Each row below is a small network's average activation on inputs in which a field has the value named, seen along a few directions.
Related values have similar rows: they may be neighbours, one step apart, or belong to one group.
(in the rows, 500 means zero)
Strong random noise was added to every row along 7 fixed directions; ignore it. To show where, here is one row again and again, with new noise each time:
[692 641 330 545 454 555 390 413 505 493 490 496 421 405 489 509 607]
[695 612 276 533 639 474 395 381 516 600 442 437 469 266 480 633 715]
[655 111 480 546 739 415 599 672 458  30 512 369 501 681 619 588 367]
[592 555 499 620 521 529 445 428 433 788 509 358 546 303 493 643 752]
[513 577 507 462 592 407 437 314 402 547 454 607 591 425 406 600 604]
[536 628 590 487 377 570 514 496 481 504 551 534 488 607 464 466 483]
[671 680 257 504 421 498 351 357 550 349 476 621 411 458 467 453 523]
[400 649 548 574 532 333 536 391 644 593 545 511 664 484 456 599 470]
[476 511 589 405 261 652 588 775 576 613 605 438 371 719 537 426 568]


Y, 18 values:
y13: [563 362 407 504 237 613 356 508 377 330 509 561 372 504 449 293 471]
y16: [529 590 365 446 513 350 416 331 550 310 458 700 522 529 432 495 458]
y14: [586 670 497 588 500 524 523 527 595 555 522 363 477 337 492 464 453]
y2: [517 419 598 679 304 686 470 563 394 549 550 431 456 529 624 415 418]
y5: [664 701 572 445 681 679 545 507 420 393 418 410 419 411 465 435 421]
y11: [444 408 483 525 399 515 471 475 468 472 517 596 464 585 571 450 458]
y8: [541 348 452 461 655 503 441 425 313 589 410 481 498 336 502 577 569]
y10: [353 656 379 263 390 517 574 684 775 669 504 605 346 681 523 412 575]
y6: [419 530 309 265 436 506 442 585 630 394 452 729 377 573 494 372 577]
y1: [492 420 720 670 511 651 533 448 304 439 524 385 571 529 553 439 305]
y7: [494 426 446 659 413 456 462 392 505 509 536 469 530 465 549 489 400]
y12: [361 487 571 525 370 406 449 422 493 454 523 683 593 613 488 454 524]
y18: [420 648 485 397 525 522 419 400 459 604 393 670 487 461 470 481 596]
y17: [499 411 519 465 490 497 560 614 508 492 516 453 508 483 492 514 559]
y4: [450 278 508 630 688 482 523 550 453 463 443 312 570 391 606 545 552]
y15: [422 511 436 407 658 317 623 572 703 456 493 463 533 475 462 575 364]
y3: [615 534 542 795 357 582 507 460 514 613 601 291 532 392 537 535 445]
y9: [371 313 688 240 809 457 542 470 237 703 402 549 573 405 357 620 576]
A value of Y combines one of 6 hidden first parts with one of 3 second parts; all combinations occur once.
y18 and y10 share the first part; y18 and y8 share the second. Which value has the first part of y8 and the second part of y10?
> y7
y15 and y3 share the first part; y15 and y17 share the second. Which value has the first part of y17 and the second part of y3?
> y16
y6 and y12 share the first part; y6 and y2 share the second. Which value has the first part of y2 and the second part of y12?
> y11

E, 18 values:
e16: [632 472 432 507 340 570 374 434 367 596 510 494 416 414 432 479 648]
e3: [645 560 545 576 661 644 538 514 495 430 466 384 469 475 566 479 465]
e4: [338 551 419 328 348 538 545 680 761 434 517 572 374 619 502 367 336]
e14: [402 476 457 311 457 468 496 516 540 449 493 636 431 569 411 434 371]
e10: [672 644 463 703 408 712 477 389 470 643 504 415 451 387 596 477 523]
e12: [541 443 304 330 468 467 394 479 421 497 460 602 392 484 498 483 565]
e7: [358 434 459 577 727 364 543 499 677 578 491 384 619 420 565 632 429]
e18: [464 741 389 453 367 428 514 456 693 530 562 593 459 621 446 459 411]
e2: [384 522 632 320 569 443 651 589 576 606 520 478 534 521 389 529 441]
e9: [475 621 545 562 392 438 513 404 535 609 547 550 546 483 481 544 599]
e5: [475 460 675 541 371 630 576 747 478 472 575 336 479 615 545 416 473]
e13: [515 505 604 454 478 651 469 490 283 569 439 554 459 424 476 389 623]
e6: [484 623 514 570 480 569 500 527 535 550 484 456 481 582 571 481 461]
e1: [448 459 603 593 455 397 510 470 476 587 536 486 636 379 455 516 557]
e8: [633 558 457 439 249 723 464 570 434 379 554 624 296 741 511 336 378]
e11: [651 866 535 620 557 566 454 280 445 488 471 497 557 420 480 529 464]
e15: [509 676 553 408 362 614 461 532 490 463 512 613 439 608 445 385 539]
e17: [692 468 522 740 449 535 461 421 462 390 546 371 547 401 534 535 507]
A value of E combines one of 6 hidden first parts with one of 3 second parts; all combinations occur once.
e8 and e14 share the first part; e8 and e10 share the second. Which value has the first part of e10 and the second part of e14?
> e4
e9 and e17 share the first part; e9 and e18 share the second. Which value has the first part of e18 and the second part of e17?
> e16
e13 and e3 share the first part; e13 and e5 share the second. Which value has the first part of e5 and the second part of e3?
> e15
